A small network was shown many inputs. Here are its activations along a few directions, one row for each input.
In each table, some parts of the input vary, and every possible input appears once, in random order.
Descriptions start from the smaller parts, as in this example, which fits no table here: one of 5 places around a ring, together with either a single point or (one of 2 separate values, together with one of 4 places along a line) or one of 11 places around a ring.
Shared parts are said once, and a part with two or three values counts as separate values.
(in the rows, 128 means zero)

Other details of the inputs shift rows strongly along two fixed directions, in all tables alike. That doesn't count.
These rows show it; all are for the same input, with only those details redrawn:
[148 140  98  89 179  68 174 128 137 136 115 116  92  34  46 121]
[109  99 111 137 116 128 131 134 100 155 142  77 131 127 136 158]
[128 154 138 145 136 130 136 112 131 130 138 173 124 147 125 115]

A family of inputs:
r1: [107  89 119 133  94 114 105 141 125 112 124  68 130 120 140 156]
r2: [120 100 122 113 116 130 133 136 105 140 149  68 140 125 141 155]
r3: [118  95 106 117 127 146 134 152 108 167 121  85 135 124 141 156]
r4: [135 144 136 141 144 139 131 120 138 135 128 178 124 149 126 116]
r5: [146 184 140 163 123 123 104 112 116 127 122 145 120 138 127  81]
r6: [110 118 130 154 110 145 123 123 107 146 147 120 137 162 153 143]
r7: [131  82 113 126 127 131 122 141 120 144 142  74 136 120 130 153]
r8: [146 135 141 125 136 144 118 127 153 107 117 170 139 144 132 106]
r9: [164 133 106  57 173  78 165 140 150 111  96 109 104  28  60 113]
r10: [124 112 136 148 112 141 117 122 120 131 158 112 144 157 150 139]
r11: [162 130 104  84 170  59 154 127 155 104 115 105 100  28  46 115]
r12: [104 116 141 131  89 136 105 131 127 105 125 108 136 157 166 142]
r13: [126 146 148 114 118 136 120 129 151  94 101 170 127 140 142 109]
r14: [112  97 134 144  98 139  94 137 137 106 115 118 135 152 150 139]
r15: [148 140 140 124 146 150 131 129 149 125 130 172 138 147 133 110]
r16: [120 180 134 169 129 138 106 119 132 124 110 161 115 124 132 105]
r17: [129 134 142 124 124 138 113 133 159  96  96 174 129 139 130 108]
r18: [127  99 118 102 121 142 136 148 109 147 134  75 141 121 146 151]
r19: [123 163 142 125 135 134 144 117 125 131 133 174 125 148 133 115]
r20: [146 133 142 137 133 133 111 118 153 102 127 168 133 145 126 108]
r21: [130 161 138 114 138 149 144 128 128 139 120 178 128 146 140 113]
r22: [140 152 150 122 126 127 124 112 142  98 134 161 133 145 134 109]
Q: What is each input in this table made of?
A: either one of 2 separate values or (one of 4 places along a line, together with one of 5 places around a ring)
Q: Start at r6 and move only the place on the line of 4, one step at a time. The first step leads to r10. Which rows follow, in order?
A: r11, r1
Q: List by row number the other inputs of the same sort as r5.
A: r16

A family of inputs:
r23: [101  88 139 161  93 155  93 142 143  94 120 134 144 160 160 145]
r24: [122 120 124 135 120 138 121 124 108 129 137 107 137 128 145 143]
r25: [113 125 147 157 101 151 107 114 112 132 154 109 151 172 162 132]
r26: [118 112  96  76 139  96 163 148 110 146 108  53 110  55  93 155]
r27: [164 176 116 108 187  55 169 101 155 122 129 184  83  60  37  91]
r28: [127 101 139 118  90 145  85 137 121 102 117 103 153 156 165 137]
r29: [121 130 127 129 110 143 127 139 116 141 136  98 135 137 157 131]
r30: [137  48  88  61 160 118 179 163 113 172 145  45 136  75 102 179]
r31: [108 109 121 166 107 155 111 121  94 163 140 107 144 159 164 149]
r32: [159 167 161 111 143 117 123 119 180  75  96 205 118 121 109  75]
r33: [149 185 162 143 145 107 140  93 155  92 150 215 114 145 109  90]
r34: [123 122 140 139 110 147  92 131 158  97 112 148 134 166 159 133]
r35: [130 160 129 149 130 149 122 127 120 152 127 163 127 153 139 117]
r36: [130 153 134 168 134 139 126 115 128 139 143 155 126 160 127 105]
r37: [118 125  97 100 150 104 160 145 107 163 106  95 106  73  93 140]
Q: What is each input in this table made of?
A: either a single point or one of 4 places along a line or (one of 2 separate values, together with one of 5 places along a line)
Q: Start at r28 and move only the place on the line of 4, one step at a time. The first step leads to r32. Which rows follow, in order?
A: r34, r23
Q: Change only the choice among 2 separate values in r25. List by row number the other rows that result.
A: r36
